Each row below holds a small network's activations on one input, seen along a few directions.
Each table varies a few parts of the input and shows all the possible inputs, shuffled.
A made-up example of a description, with smaller parts first: one of 5 places around a ring, together with either a single point or one of 11 places around a ring or (one of 3 separate values, together with one of 4 places along a line).
Shared parts are said once, and a part with two or three values counts as separate values.
(in the rows, 128 means zero)

Other details of the inputs vary at random and push rows far along three fixed directions, the same in every table; ignore that.

A family of inputs:
R1: [117 139 119 151 133 112 142 150 166 119 161]
R2: [181 125 118 122  72 115 100 120  86 127  65]
R3: [134 115 106 100 150 150 112  95 103 140  96]
R4: [155 119 124 128  93 144 101  96  97 117  53]
R5: [144 169 136 116  90  99 137 158 140 109 128]
R6: [ 98 119 162 140 142  99 166 177 109 124 188]
R7: [143 168 115 102 105 149  94 136 157 109 113]
R8: [106 145 136 132 150 129 144 141 178 135 173]
R9: [107 116 110  99 167 146 142  72 132 138 100]
R10: [113 127 113  89 173 147 144  78 126 139 101]
R11: [129 141 130 146 106 106 140 164 152 101 142]
R12: [103 145 128 124 174 145 144 124 195 140 182]
R13: [129  92 132 127 140  89 166 134  62 138 117]
R14: [117 114 157 144 140 116 131 176 111 145 201]
R15: [122 123 171 150 110  85 162 179 103 129 175]
R16: [118 130 132 107 140 133 143  93 121 132 109]
R17: [114  82 123 130 146 132 134 102  66 163 134]
R18: [102 146 137 115 149 158 114 146 157 124 173]
R19: [152 115 110 143  95 140  98  95 103 118  53]
R20: [146 175 119  99 106 148  95 130 158 116 120]
R21: [163 151 147 155  49 115 100 172 133 100 111]
R22: [141 120  88 108 141 180  92  55 137 122  54]
R23: [118  91 130 139 118  93 164 120  69 149 125]
R24: [131 155 110 116 145 175  95 106 196 130 138]
R25: [125 132 118 143 134 134 113 160 152 117 168]
R26: [152 152 130 151  51  87 129 170 140  85  95]
R27: [101 138  99  80 192 194 126  19 176 144  71]
R28: [117  88 148 150 133 105 163 132  70 125 111]
R29: [144 129 129 109 123 115 143 102 108 138  94]
R30: [139  81 139 151 138 119 131 133  64 138 126]
R31: [137  71 123 148 160 132 130 104  73 157 127]
R32: [125 138 138 142 128 139 112 156 154 131 168]
R33: [131  89 145 137 127  94 159 120  72 147 119]
R34: [158 159 145 135  52 112 100 171 122  97 117]
R35: [ 84 117 137 120 215 145 136 154 135 165 225]
R36: [113 153 119 116 153 141 134 121 191 124 151]
R37: [131 152 141 117 134 136 115 157 143 137 173]
R38: [122 165 128 118 124 149 126 110 194 121 119]
R39: [120 108 145 161 143  91 164 172 124 139 195]
R40: [139 172 106 106 106 119 120 124 178 114 101]
R41: [111  78 133 153 159 112 163 103  74 145 108]
R42: [ 93  79 127 114 205 159 135  93  87 162 150]
R43: [156 121 127 143  73 131 102 127  96 101  61]
R44: [143 148 132 143  77 117  98 166 138 108 129]
R45: [134 148 110 137 106 112 133 145 168 102 128]
R46: [139  94 138 128 136  90 163 126  66 152 120]
R47: [104 166 108 101 148 152 121  95 205 126 127]
R48: [113 149 144 118 145 155 113 139 162 137 178]
R49: [143 107 107 149 123 135 109 112 111 127 102]
R50: [143 144 129 148  80 122 102 170 139  98 124]
Each input here is: one of 2 separate values, together with either a single point or (one of 4 places along a line, together with one of 6 places around a ring).
Changing only the choice among 2 separate values turns R21 into R38. The same change can be made to R18. Which row results? -> R6
Which other rows does R25 become when the choice among 2 separate values takes its other values? List them by row number. -> R45
Which other rows does R49 become when the choice among 2 separate values takes its other values? List them by row number. -> R1

A family of inputs:
R51: [131 126 127 121 140 140 130 109 126 139 122]
R52: [137  95 151 156 122  80 158 164  64 140 145]
R53: [124 130 142 139 136 114 131 173 127 133 187]
R54: [131 128 126 121 135 149 112 120 130 133 140]
R55: [102 137 140 138 132 104 157 169 149 121 185]
R56: [128 116 112 133 141 141 114 113 127 139 125]
R57: [113 124 125 122 142 132 143 108 132 124 115]
R58: [124 130 132 124 140 147 117 122 132 128 132]
R59: [113 133 122 125 150 139 137 107 157 123 122]
R60: [147 154 134 158  63 115 100 178 147  95 128]
R61: [125 132 128 110 139 139 125 123 132 130 131]
R62: [125 132 110 117 147 148 111 115 146 138 132]
R63: [116 137 127 126 138 152 110 132 151 123 137]
R64: [116 131 131 115 140 138 134 111 124 131 117]
R65: [122 133 134 114 139 146 118 124 128 126 129]
R66: [123 150 134 144 123 101 144 176 169 116 177]
R67: [140  80 129 139 128 119 132 114  61 138  87]
R68: [127 116 116 131 140 157 107 108 129 137 129]
R69: [140 139 116 111 116 123 126 110 125 130  98]
R70: [140  86 141 136 117 105 150  92  66 150  85]
R71: [187 176 108 115  30 114  83 137 146  89  55]
R72: [113 142 121 106 140 139 135 108 147 134 127]
R73: [118 137 112 113 146 129 139 109 153 130 127]
R74: [132 112 156 155 110  95 148 163  84 126 135]
R75: [127 126 124 129 143 133 139 119 147 128 132]
What is each input in this table made of? -> either a single point or (one of 4 places along a line, together with one of 6 places around a ring)
Which other rows does R52 become when the place on the ring of 6 takes its other values? List them by row number. -> R51, R64, R69, R72, R74
A walk changes only the place on the line of 4. It starts at R60 and steps to R58. List the rest of the walk in order. -> R74, R59
